Each row below holds a small network's activations on one input, seen along a few directions.
Each table varies a few parts of the input and shows all the possible inputs, shuffled.
A made-up example of a description, with smaller parts first: one of 8 places around a ring, together with either a single point or (one of 2 separate values, together with one of 4 places along a line) or one of 9 places around a ring.
Shared parts are said once, and a part with two or three values counts as separate values.

Other details of the inputs shift rows strongly along two fixed directions, in all tables alike. That doesn't count.

A family of inputs:
x1: -217 359 530 467 -90 -138 -2 40 192 613 -278 -302 -176
x2: 169 275 120 341 -294 -329 76 108 -85 477 -464 -416 -97
x3: 206 342 55 441 -267 -270 73 72 -149 380 -558 -357 32
x4: 247 -484 -257 46 363 377 -258 -136 358 492 108 -162 50
x5: -209 440 3 458 19 -240 -20 -210 -130 544 -430 -269 68
x6: 526 -399 -165 120 443 414 -305 -379 -96 336 23 -161 180
x7: 88 258 156 378 -147 -396 142 78 75 448 -479 -383 -282
x8: 15 289 103 319 -81 -404 98 162 99 545 -504 -297 -255
x9: -579 462 240 -340 -305 -194 314 -105 -15 -446 143 43 -221
x10: -735 456 173 -362 -198 -329 195 63 145 -389 205 69 -85
x11: 259 -493 -297 176 503 314 -274 -277 133 417 35 -41 238
x12: 515 -399 -119 -15 307 477 -286 -238 120 412 103 -283 -11
x13: -713 421 197 -394 -258 -277 214 -15 112 -384 107 112 -118
x14: 63 -389 -112 -661 61 487 48 -167 9 -504 644 271 65
x15: -725 474 74 -302 -297 -289 124 80 63 -392 231 80 -4
x16: 698 -598 -90 -7 305 245 -48 7 166 375 -3 -167 -85
x17: -563 518 399 -35 -378 -44 122 71 -102 -471 173 321 50
x18: -504 345 35 -255 -363 -473 162 341 -33 -488 96 178 -54
x19: -220 432 -18 433 -101 -188 -67 -105 139 513 -455 -339 83
x20: 587 -498 -379 191 348 332 -173 73 110 324 -86 7 55
x21: 625 -586 -257 154 255 272 -131 20 155 331 29 -135 -100
x22: 566 -618 74 294 254 335 -244 230 192 396 113 62 -44
x23: -5 286 -35 507 -40 -396 18 65 -233 445 -573 -208 16
x24: -401 302 533 -148 -372 -330 231 349 -52 -480 104 339 -217
x25: 33 -315 -251 -464 129 523 39 -215 26 -648 579 380 94
x26: 162 -272 -155 -573 119 541 -92 -224 -87 -660 532 320 132
x27: 49 -408 -13 -723 160 450 124 -179 82 -504 620 261 -20
x28: -131 -326 -315 -490 234 392 -77 -41 174 -596 639 406 225
x29: 101 -507 -329 -471 113 281 -27 146 48 -695 405 518 140
x30: -483 313 60 -287 -427 -425 179 258 -58 -486 5 218 -88
x31: 732 -558 -202 171 382 258 -272 -104 -198 232 -109 -107 126
x32: 79 -474 -357 -443 175 235 -41 232 73 -700 497 481 175
x33: 80 267 14 569 -103 -383 56 -16 -247 358 -553 -295 -6
x34: 483 -441 -191 135 411 403 -167 -369 -52 400 56 -133 243
x35: -585 583 18 -235 -318 -123 196 -54 -123 -458 68 214 20
x36: -714 477 31 -168 -160 -351 110 -56 -164 -469 148 200 185
x37: -48 218 109 325 -93 -468 43 171 200 523 -524 -316 -180
x38: 124 -489 -268 -575 95 274 33 170 13 -567 515 485 -61
x39: -8 486 91 380 -198 -102 46 -195 -54 480 -424 -420 86
x40: -454 510 339 -457 -320 -179 189 -112 -133 -472 94 -13 -181
x41: 274 -539 -187 -476 131 258 66 -36 -316 -689 430 452 202
x42: -203 382 431 524 -189 -104 -74 55 114 607 -247 -284 -93
x43: 462 -648 -338 224 446 164 -237 -3 29 315 -108 19 187
x44: -182 469 130 -240 -466 -264 146 128 -358 -678 -89 145 -21
x45: 311 -414 -265 42 377 441 -201 -149 259 517 129 -144 -24
x46: 745 -539 -162 45 240 295 -259 22 34 315 -18 -202 -65
x47: 301 -435 -166 -17 476 405 -129 -162 337 520 105 -157 -107
x48: -142 413 95 382 -179 -162 40 -151 68 541 -334 -472 -148
x49: -610 454 428 -7 -266 -152 111 -18 -270 -456 171 367 112
x50: 205 310 257 262 -165 -377 16 75 -47 421 -527 -444 -244
x51: 454 -608 -227 58 466 105 -168 176 389 400 62 -101 -49
x52: -128 420 50 514 -41 -222 22 -288 -148 460 -414 -349 44
x53: 78 301 316 682 -207 -213 -53 278 -41 406 -471 -136 -14
x54: -298 420 31 -123 -449 -281 274 132 -239 -656 -46 203 -55
x55: -407 311 390 43 -328 -313 145 257 -377 -577 27 432 59
x56: 25 -555 -327 -413 289 135 -49 143 -106 -679 496 512 235
Each input here is: one of 2 separate values, together with one of 4 places along a line, together with either a single point or one of 6 places along a line.
The inputs of x5 and x45 match in every part but the place on the line of 4. If x41 is changed in the same way as x5 into x45, which row does it become?
> x2
The inputs of x37 and x30 match in every part but the place on the line of 4. If x24 is changed in the same way as x37 into x30, which row does it become?
> x22
Which other rows agree with x9 in the place on the line of 4 and the choice among 2 separate values? List them by row number.
> x1, x10, x13, x27, x40, x47
Change only the choice among 2 separate values in x51. List by row number the other rows that result.
> x10
Change only the place on the line of 6 in x5. List by row number the other rows that result.
> x6, x11, x34, x36, x52
Change only the place on the line of 4 in x49. List by row number the other rows that result.
> x1, x17, x42
